Each row below holds a small network's activations on one input, seen along a few directions.
Each table varies a few parts of the input and shows all the possible inputs, shuffled.
Descriptions start from the smaller parts, as in this example, which fits no table here: one of 2 separate values, together with either a single point or one of 11 places along a line or (one of 4 places along a line, together with one of 5 places around a ring).
Shared parts are said once, and a part with two or three values counts as separate values.
In the rows, 128 means zero.

Other details of the inputs vary at random and push rows far along two fixed directions, the same in every table; ignore that.

A family of inputs:
r1: [105 125 149 115  99 167 134 154 134 118 110 115 107 112 141 126]
r2: [122 130 120 111 106 135 115 157 150 124 134 128 105 124 142 149]
r3: [125 129  87 164 154  64 137  99 127 146 135 160 123 165 117 141]
r4: [126 115 100 135 129 101 125 133 143 135 135 148 114 147 126 156]
r5: [129 135 124 103 116 141 106 150 151 128 158 127 114 120 147 150]
r6: [123 130 173 124 109 174 145 132 114 114  94 100 151 101 119 103]
r7: [108 122 174 135 115 183 149 129 107 118 102 100 142 106 123  96]
r8: [130 145 147 103 104 169 115 155 139 117 143 103 126 105 145 122]
r9: [128 120 119 123 109 136 117 159 156 119 139 125 114 119 141 148]
r10: [110 114 101 149 133 107 129 129 140 138 143 148 103 149 136 146]
r11: [150  84 154  76 130 171 108 150 126 107 124 120 131 111 140 124]
r12: [128 130 127 107 114 141 106 151 155 125 160 127 120 124 147 149]
r13: [115 103 117 131 112 144 130 159 147 120 132 129 104 126 137 147]
r14: [157  80 101 107 157 103 108 131 129 124 137 153 118 147 130 146]
r15: [140 160  83 172 170  33 144  65 102 159 123 162 143 174  97 122]
r16: [130 136 152 107 107 170 114 153 145 114 145 105 134 104 144 126]
r17: [114 114 115 131 111 141 129 157 147 122 129 129  96 119 142 145]
r18: [120 125 146 117 101 165 131 156 139 115 112 111 115 100 138 130]
r19: [104 101 123 128 114 149 127 152 143 127 136 133  99 133 140 147]
r20: [123 114 118 129 108 137 124 158 154 118 131 128 107 121 141 147]
r21: [116 121  98 140 131 101 130 131 139 137 133 149 101 143 132 151]
r22: [151  82  86 138 182  69 128  98 108 136 129 169 122 169 115 133]
r23: [128 130 150 110 103 166 119 155 145 113 133 107 132 102 140 127]
r24: [135 156 186 135 132 154 152  93  86 122  86  95 189 105  99  77]
r25: [127 151 171 117 107 169 137 133 114 115  99  95 147  97 125  98]
r26: [133 156 175 109 116 175 128 127 116 119 123  94 156  93 130  99]
r27: [171 103  90 119 187  71 106  94 113 139 159 162 141 166 120 133]
r28: [131 151 173 112 112 171 133 129 116 118 111  96 154  92 126 100]
r29: [104 122 144 128 103 174 135 155 131 118 119 109 103 110 143 118]
r30: [103 134 178 126 114 179 147 123 107 124  97 105 133 103 129  99]
r31: [160  87  86 133 179  66 123  98 111 136 128 168 127 166 114 136]
r32: [109 123  97 145 130 107 129 130 135 140 140 146  94 150 136 142]
r33: [130 127 102 132 129  97 117 132 148 134 143 145 119 143 131 154]
r34: [110 103 122 124 111 143 128 155 146 123 129 134 103 130 137 151]
r35: [150 166  87 161 177  34 132  62 106 162 142 160 157 167  99 126]
r36: [125 126  99 134 128  98 125 131 143 137 133 148 106 140 131 154]
r37: [114 131 174 133 111 174 149 131 115 113  95 100 144 101 126  97]
r38: [115 118  94 153 135 108 131 132 137 138 143 144  97 141 135 143]
r39: [136 131 103 121 136 106 109 129 144 138 167 143 127 146 131 153]
r40: [134 132 102 127 130  99 113 131 149 136 154 144 123 142 133 151]
r41: [129 124 149 107 104 169 120 156 141 114 133 107 134 105 135 130]
r42: [136 191 171 184 175  90 184  23  39 146  65 111 208 135  70  37]
r43: [128 140 122 103 112 140 106 153 150 127 157 125 111 125 147 145]
r44: [123 115 123 112 110 139 116 156 151 123 137 130 115 126 136 155]
r45: [115 113  96 157 134 108 130 132 141 134 145 143 103 146 135 142]
r46: [122 123 113 125 105 136 124 160 149 121 128 126  98 122 141 143]
r47: [141 166 188 127 137 160 143  89  86 125 110  93 195 106 104  74]
r48: [133 141  98 123 127  98 113 132 144 138 151 142 115 143 133 148]
r49: [125 131 147 111 103 164 124 156 140 115 120 108 122  99 139 131]
r50: [133 134  87 158 151  60 132  99 130 146 134 159 128 162 115 144]
r51: [138 176 183 128 128 152 147  92  86 125  94  92 183 102 106  68]
r52: [127 119 123 106 111 140 111 154 152 125 148 129 120 125 138 153]
r53: [153 133 180 159 208 102 171  13  21 142  66 126 212 146  72  33]
r54: [139 145  86 149 154  59 125  99 128 150 140 157 129 156 115 146]
Description of these inputs: one of 6 places along a line, together with either a single point or (one of 2 separate values, together with one of 4 places along a line).
Changing only the place on the line of 6 turns r3 into r40. The same change can be made to r22. Which row results? -> r11
Changing only the place on the line of 6 turns r35 into r21. The same change can be made to r48. Which row results? -> r1
Start at r19 and move only the place on the line of 6, one step at a time. The first step leads to r34. Which rows follow, in order? -> r4, r44, r52, r39
Which other rows does r47 become when the place on the line of 6 takes its other values? List them by row number. -> r6, r7, r13, r24, r41
Which other rows does r6 become when the place on the line of 4 takes its other values? List them by row number. -> r18, r20, r46

A family of inputs:
r55: [152 144 169 109 110 160 136 136 118 103  98  94 171  98 114 100]
r56: [151 138 169  93 113 164 129 133 106 113  96  97 168 105 107 104]
r57: [124  70  25 150 123  77 104 186 190 130 166 173  36 154 160 201]
r58: [137 133  80 170 180  36 147  65  86 156 110 167 131 188  96 110]
r59: [118  82 137  36  57 202  73 237 206  97 153 122  64  97 186 196]
r60: [121 140 176 107 127 183 129 118  94 123 126  98 146 120 131  78]
r61: [146 162 171  96 116 158 132 127 109 114  96  99 150  89 126  98]
r62: [144 132 182  89 117 163 127 124 113 117  97 106 175 103 109 116]
r63: [144 125  76 193 178  36 159  73  97 144 113 161 145 179  89 115]
r64: [116 144 185 112 134 182 134 109 105 126 128 105 145  99 140  94]
r65: [107 113 185 110 120 169 144 116 100 121  77 116 137 116 125  99]
r66: [145 137 182 105 114 159 133 127 124 107  99 103 178  97 117 112]
r67: [117  56  39 143 124  79 109 182 196 126 169 183  53 167 155 216]
r68: [122  57  26 130 122  84 106 189 178 131 166 177  42 175 145 208]
r69: [137 126  87 193 186  34 149  58 104 156 112 168 143 162 101 123]
r70: [112  75  41 129 129  77 105 173 188 137 167 187  32 158 167 214]
r71: [127 230  79 193 134  19 147  72 129 169 136 145 160 161  90 137]
r72: [139 144  77 180 184  35 155  64  89 155 111 166 124 169 102 113]
r73: [123 151 173 117 131 182 137 118  97 122 127  97 139 101 137  81]
r74: [127 127 171 114 128 187 135 124  94 121 126  96 157 116 117  87]
r75: [168 157  89 164 182  23 125  61 117 155 132 160 170 152  99 131]
r76: [113 100 180 117 121 174 150 122 101 118  77 114 148 113 111 108]
r77: [128 139 170 134 129 182 133 121 106 119 127  91 151  95 133  80]
r78: [128 132 171 130 125 184 141 127 106 111 128  93 160 110 125  84]
r79: [104 218  81 213 148  43 152  64 117 177 167 143 148 173 101 121]
r80: [121 120 184 110 132 187 132 115 101 125 128 104 164 115 120  99]
r81: [ 96 199  78 221 138  29 170  70 116 171 116 153 133 171  91 129]
r82: [119  93 134  45  61 201  81 237 209  96 153 121  56  78 192 200]
r83: [115 133 189 103 131 182 126 110 101 127 127 107 153 118 134  90]
r84: [147 101  33  95 117  69  76 186 191 133 185 172  58 168 157 207]
r85: [101  69 133  83  74 224  83 232 207 101 184 113  57  84 199 183]
r86: [152 150 169 113 114 158 128 130 118 111  96  92 162  83 123  96]
r87: [122 126 184 126 129 183 138 118 113 115 130 101 167 109 128  95]
What is each input in this table made of? -> one of 3 separate values, together with either a single point or (one of 2 separate values, together with one of 5 places around a ring)
Changing only the choice among 3 separate values turns r82 into r64. The same change can be made to r56. Which row results? -> r74
Which other rows does r69 become when the choice among 3 separate values takes its other values? List them by row number. -> r75, r85
Which other rows agree with r69 in the choice among 3 separate values? List them by row number. -> r57, r58, r63, r65, r67, r68, r70, r72, r76, r81
Which other rows does r57 become when the choice among 3 separate values takes its other values? List them by row number. -> r77, r86

A family of inputs:
r88: [ 76 126 168  82  31 218 125 218 182 105 102 102  68  78 164 164]
r89: [134  76 162  48  67 224 100 225 162  82 111 100  90  80 162 156]
r90: [119  73  58 144 147  96 115 150 148 134 165 167  69 178 148 166]
r91: [ 80 135 167  76  51 241 108 210 170 113 161  92  77  80 179 151]
r92: [127 125 181 102 159 169 131  92  81 134 117 122 151 115 127  85]
r93: [ 92 152  58 168 132  69 131 121 146 156 164 162  79 175 142 156]
r94: [125  88  55 176 154  73 127 124 145 138 166 161  93 173 129 147]
r95: [107 141 195 155 116 194 167 116  95 108  92  86 159  94 122  65]
r96: [123 117 196 132 109 178 162 119  97 106  57  94 174  88 102  84]
r97: [150 120  62 133 135  79  98 156 182 128 192 154 112 153 144 181]
r98: [129 172  66 129 133  53 101 125 159 155 184 162 114 167 135 170]
r99: [104  60 167  68  66 232 118 220 170  87  92 104  80  89 156 160]
r100: [150 193 137 158 164  69 131  62  98 148 132 125 193 143  95  95]
r101: [136 129 137 141 177  68 157  53  73 149  70 152 159 152  95 104]
r102: [129 143 144 168 133 110 164  99 109 123  83 127 163 120  97 109]
r103: [102 120  60 170 126  86 117 151 165 142 172 157  67 161 150 167]
r104: [154 189 122 163 153  63 144  68  93 147  97 126 179 133  92 101]
r105: [133  86  54 144 148 101 103 150 161 139 198 158  97 157 142 171]
r106: [111 115 179 120 151 162 147  99  80 129  90 124 133 123 131  76]
r107: [165 104  70 120 161  65  95 121 147 139 178 168 120 178 128 165]
r108: [152 136 202 107 121 185 132 114 103 109 106  86 198  90 115  73]
r109: [108 160 200 140  96 174 160 115 107 119  56  88 162  85 109  91]
r110: [146 135 131 153 190  98 142  54  66 148 135 136 177 160  95  89]
r111: [165 171 122 165 166  63 154  73  94 133 101 126 185 134  81  97]
r112: [117 164 174 143 127 160 141 101 101 135 133  85 157 108 121  94]
r113: [133 198 140 130 119 102 143  96 104 142  96 121 158 120 107 106]
r114: [160  93  52 129 133  71 104 162 169 129 156 159  99 146 128 177]
r115: [124 150 197 137 125 201 153 110  96 115 119  80 178  87 120  75]
r116: [131  62 109  40  80 177  79 225 193  99 141 139  40 102 185 198]
r117: [158 107  77 103 168  58  91 111 143 146 172 176 109 171 141 164]
Changing only one part turns r97 into r95. The same change can be made to r98. Which row results? -> r93
What is each input in this table made of? -> one of 5 places around a ring, together with one of 6 places along a line

A family of inputs:
r118: [135 163 178 107  87 167 126 146 139 109 110  90 175  92 117 123]
r119: [124 152 130 141 125 141 116 128 142 137 172 114 149 123 130 135]
r120: [105 184 116 191 158  67 172  58  77 161  83 139 143 157  95  92]
r121: [145 144 123 193 197  80 160  39  61 145 123 134 182 160  92  57]
r122: [ 84 115 176 126  79 225 132 179 155 106 142  87 112  95 156 129]
r123: [133 109 219  61 126 229 116 129  96 109 125  95 161  86 141  88]
r124: [130 200 194  92  88 166 137 121 113 123  88  84 168  87 119  91]
r125: [152  69  52 112 160  41 104 136 155 137 142 194  82 172 134 197]
r126: [185 120  29 136 161  25  99 131 158 137 175 171 116 172 121 176]
r127: [124 112 206 120 165 179 149  70  60 126  95 113 174 127 114  57]
r128: [106 200 142 190 172  79 165  34  66 166 115 125 166 156  97  60]
r129: [104  20  79  80 102 160  98 219 185 108 151 164  24 142 176 210]
r130: [135 108 162  85 102 224 107 180 145  96 158  88 124  80 160 114]
r131: [116 186 189 127  96 148 156  98  97 129  54  96 156  89 111  84]
r132: [168 111  45 165 168  22 128 110 138 137 132 174 114 163 108 158]
r133: [147 114  70 199 184  40 152  74  90 149 110 159 138 174  91 108]
r134: [170  85  41  92 161  35  75 144 164 139 181 192  93 182 134 203]
r135: [111 144 206 116  76 199 152 153 134 100  66  81 161  68 121 111]
r136: [ 91 122 104  71  56 203  77 242 218 118 207 121  32  99 205 198]
r137: [ 93 101  99 154  95 132 138 171 167 126 133 138  90 134 135 170]
What is each input in this table made of? -> one of 4 places along a line, together with one of 5 places around a ring
Changing only the place on the ring of 5 turns r118 into r119. The same change can be made to r126. Which row results? -> r130
Which other rows does r129 become when the place on the ring of 5 takes its other values? List them by row number. -> r123, r125, r127, r134
